A small network was trained on made-up records. Each row is its average activation on records with the value named, seen along a few directions.
Values that are neighbours, or in one group, have similar rows; names and order tell nothing.
(in the rows, 500 means zero)
Random noise pushes rows far along 8 fixed directions. That doesn't count. These rows show it; they differ only by the noise:
[294 544 499 230 769 437 437 505 356 326 604 304 593 324 441 429 577 508
 408]
[587 412 628 279 666 350 525 385 372 395 792 416 411 446 614 541 399 409
 361]
[524 710 439 393 603 543 658 635 606 451 496 292 372 415 536 808 782 711
 569]
[502 510 340 316 557 371 483 516 388 473 465 571 412 554 474 460 513 404
 536]
[200 866 272 183 646 531 337 526 648 499 118 601 609 438 376 291 546 809
 547]
[213 445 376 402 510 238 356 583 279 510 145 560 430 364 502 662 541 736
 510]
[ 91 505 392 578 556 657 521 552 644 265 545 274 447 401 496 571 705 410
 444]
[311 683 168 521 611 543 545 625 539 380 682 542 293 551 400 348 643 367
 642]
[462 530 697 447 563 460 542 519 537 441 431 256 585 321 589 796 619 750
 373]
[334 355 495 419 508 428 367 528 319 389 248 374 883 463 332 352 577 290
 385]


P, 10 values:
p9: [815 530 459 472 508 500 572 597 438 498 508 443 703 608 341 435 685 287
 558]
p2: [449 663 415 394 382 570 338 381 814 646 138 786 408 549 602 499 408 780
 512]
p10: [549 505 664 889 356 778 581 476 735 476 650 516 583 573 485 362 338 493
 482]
p3: [302 537 532 588 610 529 390 588 407 565 597 433 692 371 392 307 596 566
 577]
p4: [199 355 126 352 606 520 526 557 311 275 623 435 144 469 424 579 667 238
 637]
p7: [573 235 307 340 453 641 662 553 337 499 424 424 238 658 507 692 590 145
 673]
p1: [339 410 413 688 408 607 400 559 412 406 374 488 722 508 221 292 508 375
 569]
p6: [500 258 395 650 568 665 644 784 107 456 543 131 789 427 203 466 888 108
 649]
p5: [458 561 578 489 737 418 481 538 248 603 989 497 242 254 562 488 427 772
 585]
p8: [682 638 602 537 332 825 603 404 971 552 410 374 608 662 643 551 618 377
 454]
P is arranged as a ring.
Question: A walk along P starts at p4 and steps to its neighbour p1. Put p2, p3, p6, p8 in the order it reaches them.
Answer: p6, p3, p8, p2
Question: What is the length, in steps, of the shortest route from p9 to p10?
Answer: 3

Z, 10 values:
z3: [597 694 563 335 663 460 457 525 482 629 612 465 516 357 546 488 568 780
 533]
z7: [505 349 729 226 715 647 610 479 357 399 695  49 666 325 515 628 630 400
 403]
z5: [596 548 570 563 592 409 678 478 568 399 876 474 103 411 675 815 470 671
 452]
z8: [745 239 755 801 268 547 505 418 437 438 547 505 862 674 403 306 264 145
 373]
z1: [362 427 634 517 498 384 397 321 582 458 616 584 419 503 680 442 300 436
 304]
z10: [671 275 514 386 516 492 611 422 395 302 705 348 423 561 499 570 484 179
 417]
z4: [433 649 479 556 575 410 519 586 508 444 539 487 560 435 486 484 574 602
 476]
z6: [584 709 362 619 517 520 548 722 500 572 565 458 608 533 327 457 809 451
 685]
z9: [326 192 687 960 347 440 443 555 320 576 440 397 600 333 553 708 547 546
 446]
z2: [613 464 510 465 548 708 605 480 553 430 676 402 469 584 460 424 487 326
 533]
Z is arranged as a ring.
Question: A walk along Z starts at z4 and steps to its neighbour z5. Put z7, z1, z9, z2 in the order it reaches them.
Answer: z2, z7, z9, z1
Question: What is the length, in steps, of the shortest route from z3 to z10?
Answer: 5

V, 11 values:
v11: [450 401 350 757 255 402 499 576 525 624 268 652 414 592 563 637 589 424
 565]
v3: [487 626 290 688 468 589 564 606 568 524 654 617 322 563 438 383 545 495
 688]
v8: [547 610 377 601 499 340 537 555 423 535 690 666 247 555 505 490 461 544
 622]
v5: [612 461 588 485 565 578 579 619 374 558 383 335 706 464 427 572 614 531
 553]
v10: [396 435 570 520 486 486 300 377 479 472 536 606 734 540 387  95 278 367
 409]
v1: [626 453 434 319 476 503 477 456 534 531 366 564 541 636 500 444 531 298
 496]
v7: [479 338 727 634 523 665 627 453 540 363 809 154 478 340 572 769 606 468
 393]
v2: [353 520 198 150 588 398 441 513 348 393 387 590 392 563 395 350 510 329
 544]
v4: [722 612 585 325 541 315 468 422 452 568 416 641 537 520 534 471 327 644
 447]
v9: [586 722 413 375 675 703 570 497 643 508 732 550 440 553 469 266 460 511
 580]
v6: [411 485 382 238 649 427 401 578 250 430 374 382 656 440 330 421 659 385
 536]
V is arranged as a tree with 2 forks.
Question: Name the neighbours of v2, in listed order.
Answer: v4
Question: Name the neighbours of v5, in listed order.
Answer: v9
Question: Name the neighbours of v6, in listed order.
Answer: v8, v10, v1
